These are the activations of a small neural network, seen along a few directions. Each row is one input.
Each table varies a few parts of the input and shows all the possible inputs, shuffled.
Descriptions start from the smaller parts, as in this example, which fits no table here: one of 2 separate values, together with either a single point or one of 9 places along a line or (one of 4 places along a line, together with one of 5 places around a ring).
Shared parts are said once, and a part with two or three values counts as separate values.

Other details of the inputs vary at random and push rows far along two fixed directions, the same in every table; ignore that.

Table:
row 1: [  1   2   3  -1  -3  13 -25   0   9   3  11  -7]
row 2: [ -3  21   3 -12   1 -11  26   0   3   2  -8  17]
row 3: [ -4  -3  -3   4   7  -9  21   3 -10  -6 -10   2]
row 4: [  1 -12  -8  11   6 -19  19   1 -14  -3 -19   2]
row 5: [  6  -2   6   2   5   3 -21  -2  -1   2   4 -16]
row 6: [ -4 -13 -11   6 -11 -13  18  -2  -9   7  -5   8]
row 7: [  3  -9  -8   6  -6   0 -18  -2   2   9  -2  -4]
row 8: [ -7  -5 -14   2 -11  -8  16  -2  -4   2  -5  12]
row 9: [-14  33  37 -41  -3  47  36  10  31 -23  44  19]
row 10: [  7 -11   2   7  -8   0 -21  -4   0  12   7  -9]
row 11: [  0  -3 -11   9   4 -12  20   2 -11  -8 -20   8]
row 12: [-4 -7 -8  2  3 -5 20  2 -6  1 -3  7]
row 13: [ 11   5  17   1   2   9 -20   0   5  -7   9 -15]
row 14: [ 12   8  10   2  -1 -17 -20  -6   1  18  -2 -12]
row 15: [-6 -3 -5 -1  6 -5 21  3 -7 -2 -4  6]
row 16: [  4  -4  -2   5  -9   5 -26  -4   4   8   6  -5]
row 17: [-7 -7 -8  4  0 -6 24  3 -5  3 -3 11]
row 18: [  4  -8  -9   5   1   1 -20  -2   1   5  -2  -6]
row 19: [ -8   5  -6  -6   7   2  19   2  -2 -10  -6  10]
row 20: [  2   2   4   1   5   6 -22   0   2  -5  -1 -11]
row 21: [  1   0  -2  -1   3   6 -22   0   1   1   1  -8]
row 22: [  6   9  14  -4   4  14 -26  -1  10  -9   8 -11]
Description of these inputs: one of 2 separate values, together with either a single point or one of 10 places along a line.
Question: The inputs of row 10 and row 16 match in every part but the choice among 2 separate values. If row 14 is changed in the same way as row 10 into row 16, which row does it become?
Answer: row 2
Question: A walk changes only the place on the line of 10. It starts at row 11 and steps to row 22. List the rest of the walk in order.
Answer: row 20, row 19, row 21, row 18, row 1, row 7, row 16, row 8
Question: Which other rows does row 12 become when the choice among 2 separate values takes its other values? List them by row number.
Answer: row 18

Table:
row 23: [ -5  12  -1  -5   6  -8  22  -1  -5 -18 -10   6]
row 24: [  1   9   6  -1   7  -2   3   2  -2 -10  -9  -2]
row 25: [ 16 -12  -4  19   7 -14 -45  -3  -6   6 -17 -24]
row 26: [ -3  17  22 -15  12  14   7   5   5 -13  10  -4]
row 27: [  1  -6  11   6 -10  15 -34  -1   6   6  23 -16]
row 28: [  7  -1 -10   8 -11 -36  16  -7 -11  24 -22  11]
row 29: [ -1   3   5  -3   1  15 -42  -2  11  11  15 -13]
row 30: [  0   4   2   0  15  -1  26   6  -4 -10  -7   6]
row 31: [ 0  1 -6 -8 -6 11 -4  0  7 -2  8  3]
row 32: [ -6   8   2  -6  11  -8  25  -1  -9 -13  -6   3]
row 33: [ -8 -11  -4  -2  -5   3  27   2  -1  -1   7  14]
row 34: [  3   1  -8   6  -6 -35  22  -4  -8  23 -15  10]
row 35: [ 13 -26 -10  20 -13  -6 -45  -8  -5  16  -3 -15]
row 36: [ -3   1 -11   2  -3   4 -21  -1   4   8  -3   2]
row 37: [ -9  12  16 -10 -13  29   4   4  14 -12  25   9]
row 38: [  2 -12  -8   3 -10   4 -12  -4   4   4   3  -2]
row 39: [ -6   6  14 -19  -5  27   7   3  15  -6  28   2]
row 40: [  4  -4 -13  13  11 -16  21   4 -13  -8 -26   7]
row 41: [ -4 -17 -23   4  -1 -11  17   0 -12   9 -10   6]
row 42: [ -2  15  21 -13  14  15   7   7   9 -14  11  -2]
Question: What is each input in this table made of?
Answer: one of 2 separate values, together with either a single point or one of 4 places along a line or one of 5 places along a line
Question: The inputs of row 27 and row 37 match in every part but the choice among 2 separate values. If row 30 is changed in the same way as row 27 into row 37, which row does it become?
Answer: row 40
Question: Which other rows does row 42 become when the choice among 2 separate values takes its other values? List them by row number.
Answer: row 25
